These are the activations of a small neural network, seen along a few directions. Each row is one input.
In each table, some parts of the input vary, and every possible input appears once, in random order.
Descriptions start from the smaller parts, as in this example, which fits no table here: values(3) and (point or ring(9) or (line(4) and ring(5))).
Shared parts are said once, and a part with two or three values counts as separate values.

Other details of the inputs vary at random and push rows far along two fixed directions, the same in every table; ignore that.

A family of inputs:
x1: [ -9 -12  -1  16   8   9  24  -4  27  27  22  -3  -2]
x2: [ 37  26  -4 -28  -8 -30 -20   0 -21  10  -2 -34  13]
x3: [ -6 -17   7  10   3   9  26   6  27  16  23  -8   8]
x4: [-10 -12   6  21  15 -11  42  -9   9  21  14  -4  -4]
x5: [  1   8  -4  -9  -7  15 -19   6   2 -10 -11   0   4]
x6: [  8   8   3  -9  -4 -11  10  -8   6   2   7  -3  10]
x7: [  4   4   2  -3   5   6 -14  -1   5  21  14  -8  -1]
x8: [-19   2   3  13  -4   7  -5  -5  -5 -35 -25  30 -17]
x9: [  1   9   0  -2  -7   0  -7   1 -24 -22 -21   4   2]
x10: [ -6 -15   8  26  13 -14  41  -9  10  22  11  -7  -4]
x11: [  8   9   1  -6   1 -10  11  -2   1   2   8  -3  12]
x12: [ 40  12 -11 -45  -1 -14 -31  -5 -12  12   6 -24  14]
x13: [ -4  13  -3  -1  -1  -4 -11   4 -19 -19 -18  13 -12]
x14: [-19 -24  -4  17   3  28 -13  -4 -13 -33 -31  41 -21]
x15: [-17  -1   5  13  -6  15   4   4 -20 -36 -28  27  -2]
x16: [-12  -3   6   7  -2  28 -22   5  -6 -19 -19  16   3]
x17: [ 31  37 -11 -34   0 -32 -27   1 -12   9   9 -21   0]
x18: [ -9 -17   3  16   5   5  22   3  26  21  28  -6  -6]
x19: [-11 -22   3   5  -1   1  18   7  23  19  19 -10  11]
x20: [ -8  -2  -9  -6 -11   2 -29  11  -4 -10  -5  -1  -8]
Each input here is: values(2) and (point or line(4) or line(5)).
The inputs of x4 and x9 match in every part but the values(2) part. If x1 is changed in the same way as x4 into x9, which row does it become?
Answer: x5
Change only the line(4) part in x19. List by row number the other rows that result.
Answer: x3, x5, x16

A family of inputs:
x21: [-3 -9 -1  1 -2  2 -5  0  3 -3 -1  1 -3]
x22: [ 1 -4  3  0 -1  7  5  2 -5 -5 -5 -1 10]
x23: [ 1 -6 -1  0  1 -2  3 -2 -3 -6 -2  5 -2]
x24: [-10  11   3   8  -9 -16  13   8  -3 -12  -3  -3  -4]
x25: [ 10 -14   0   2  13 -19  32  -7  29  52  40 -27   5]
x26: [-5 -2 -2 -1 -2  8 -7  2 10 -3  5  6 -4]
x27: [-4 -8  0  0 -4  6 -3  2  0 -2 -3  0  5]
x28: [-2 -6  3  2 -5 10 -2  4  0 -3 -4 -4  8]
x29: [ 1  4 -1  3  3 -5  7 -7 -4 -4 -5  7 -6]
x30: [ 2  3  6  1  0  4  8 -3 -3 -7 -7  1 13]
x31: [ 0 -6  1 -2  0  2  4  1 -5 -5 -4  4  7]
x32: [ 0 -4 -4  3  3 -3  2 -2 -5 -2 -3  4 -8]
x33: [-2  0  0  8  6 -2  1 -1 -9  1 -3  3 -9]
x34: [ 2  2  2  0  1 -4  7 -7 -2 -7 -4  8  1]
x35: [-6 -2 -1 -2 -4 11 -6  5  8 -3  3  4  5]
x36: [ -6  -3   0   9   3   1  -7   1  -2   4  -3   0 -10]
x37: [-1  8  3  8  5 -4  5 -7 -8 -1 -5  6 -7]
x38: [ -7   3   0   6   3   6  -8   3   5   4   2   4 -12]
x39: [ 1  2  3 -1  1 -1  8 -4 -3 -7 -6  6  9]
x40: [ 32  33 -16 -43  -7 -18 -49   6  -8  12   8 -25  -5]
x41: [-3 -1  2  0 -5 16 -5  6  7 -3  2  1  8]
What do these inputs look like to the network?
Answer: point or (line(4) and line(5))

A family of inputs:
x42: [-1  3  1  3  0 -5  3  0 -7 -5 -6  1 -1]
x43: [ 2 -4  2  0  0  2 -2 -4 -5 -3 -5  2  4]
x44: [ 1  1  1  1  0 -3  3 -1 -6 -5 -6  1 -1]
x45: [-1  0 -1 -2 -1  5 -2  2  1 -5 -2  3  3]
x46: [-2  1  1  6 -2  6 -4  1 -3  1 -7 -5  1]
x47: [ 2 -2  1 -1  1  2 -1 -3 -5 -3 -6  3  3]
x48: [-1 -7 -5  1  0 -1 -4  1 -5 -2 -3  1 -5]
x49: [ 0  1  0 -2  2  3 -2 -4 -3 -2 -3  6  0]
x50: [ 21  12  -2 -17   3 -21   6  -3   2  25  18 -21   6]
x51: [-1 -3  1 -2 -2  6 -4  1  0 -3 -3  2  6]
x52: [-1  0 -1  2  5  5 -5  1 -5  0 -1  3 -5]
x53: [-2  1  1  0 -3  1  0  3 -1 -6 -3  0  1]
x54: [-1 -1  2  1 -5  1  0  3 -2 -7 -3 -2  2]
x55: [ 1  1  0 -1  1  3 -4 -5 -1 -2 -2  7 -1]
x56: [ 1  2 -2 -1  2  1  1 -3 -2 -5 -4  5 -1]
x57: [-3  1  2  2 -4 -2  0  4 -3 -6 -3 -2  2]
x58: [-3  2  0 -1 -3  2  0  3  0 -5 -2  1  0]
x59: [-2 -1  0  1  2  8 -8  6  0  1  1  2 -3]
x60: [-2 -1  0 -3 -1  7 -4  1  1 -3 -2  4  4]
x61: [ 1  0  2  2 -2 -3  3 -1 -6 -6 -6  0 -1]
x62: [ 0 -1  0 -2 -2  4 -1  2  0 -6 -3  1  4]
x63: [-4 -6 -3  0 -4  1 -7  2  2 -2 -3  0 -5]
x64: [-20 -27  11  31  14  10  43  -5  32  25  23   5  -1]
x65: [-1  2  2  4 -1 -6  3  0 -7 -6 -6  0 -1]
x66: [ 1 -1  0 -2  2  3 -1 -3 -4 -2 -4  5  2]
x67: [-2  3  0  0 -3  2 -3  1  3 -5  0  3 -3]
x68: [ 2  2 -2  0  1  1 -1 -4  0 -4 -3  6 -3]
x69: [ 17  10  -2 -12   7 -14  -4  -4   6  26  18 -20   0]
x70: [-3  0  0  4 -4  8 -6  3 -1  0 -5 -5  1]
x71: [-5  5  0  1 -2 -1 -1  4  0 -5 -1  2 -1]
x72: [-2 -1 -1  2  1 -1 -6 -4  0 -1 -4  1 -9]
x73: [ 0 -4  2 -1 -3  6 -4  0 -1 -4 -3  0  6]
x74: [ 15   7  -3 -16   0 -15  -9  -1  11  24  17 -22   1]
x75: [ 20  13  -2 -16   3 -21   2  -5   5  24  20 -19   3]
x76: [-2  0  0 -3 -2  7 -5  1  2 -3 -1  4  3]
x77: [ 17  12  -2 -18   0 -16   1   1   8  23  21 -22   7]
x78: [-4  5  0  2 -3  0 -3  2  2 -5  0  3 -3]
x79: [ 2  1 -1 -1  2  1  2 -2 -4 -4 -5  4  1]
x80: [-2 -5 -2  0  0  7 -7  7 -2  0  1  1 -3]
x81: [ 0 -3  1 -1 -3  3 -2  1  0 -7 -3  0  5]
x82: [-3 -8 -4  0 -3  3 -7  5 -1 -2 -1  0 -3]
x83: [-1  1 -2 -1 -2  5 -4  0  5 -5  0  5 -1]
x84: [-1  0  0 -2 -2  7 -7  0  4 -3  1  5  1]
x85: [ 0  4  0  1  0 -2  2 -2 -4 -4 -4  4 -4]
x86: [ 3 -1  0  0  1  0  1 -2 -4 -5 -6  3  2]
x87: [-3  6  0  3  0 -5  2  0 -5 -4 -3  4 -4]
x88: [-1  1 -2 -2 -2  5 -2  1  3 -5 -1  3  1]
x89: [-2  6  0  3  0 -5  0 -2 -3 -4 -2  5 -6]
x90: [-4  2  1  2 -3 -2  0  4 -2 -6 -3 -1  1]
x91: [-22 -24  11  31  11   4  52  -3  27  19  21   5   5]
x92: [ 3 -2  1  1  0 -1  1 -3 -5 -6 -6  1  2]
x93: [ 0 -4 -3  1  3  3 -4  3 -7  0 -1  2 -5]
x94: [-2 -5 -4  1  0 -3 -4 -2 -3 -1 -5  1 -7]
x95: [-2  5  0  2  1 -5  3  1 -6 -4 -5  3 -2]
What do these inputs look like to the network?
Answer: values(2) and (point or ring(6) or (line(4) and line(5)))
The inputs of x75 and x67 match in every part but the values(2) part. If x61 is changed in the same way as x75 into x67, which row does it become?
Answer: x54
The inputs of x52 and x59 match in every part but the values(2) part. If x44 is changed in the same way as x52 into x59, which row does it become?
Answer: x53
Change only the values(2) part in x87. List by row number the other rows that result.
Answer: x71
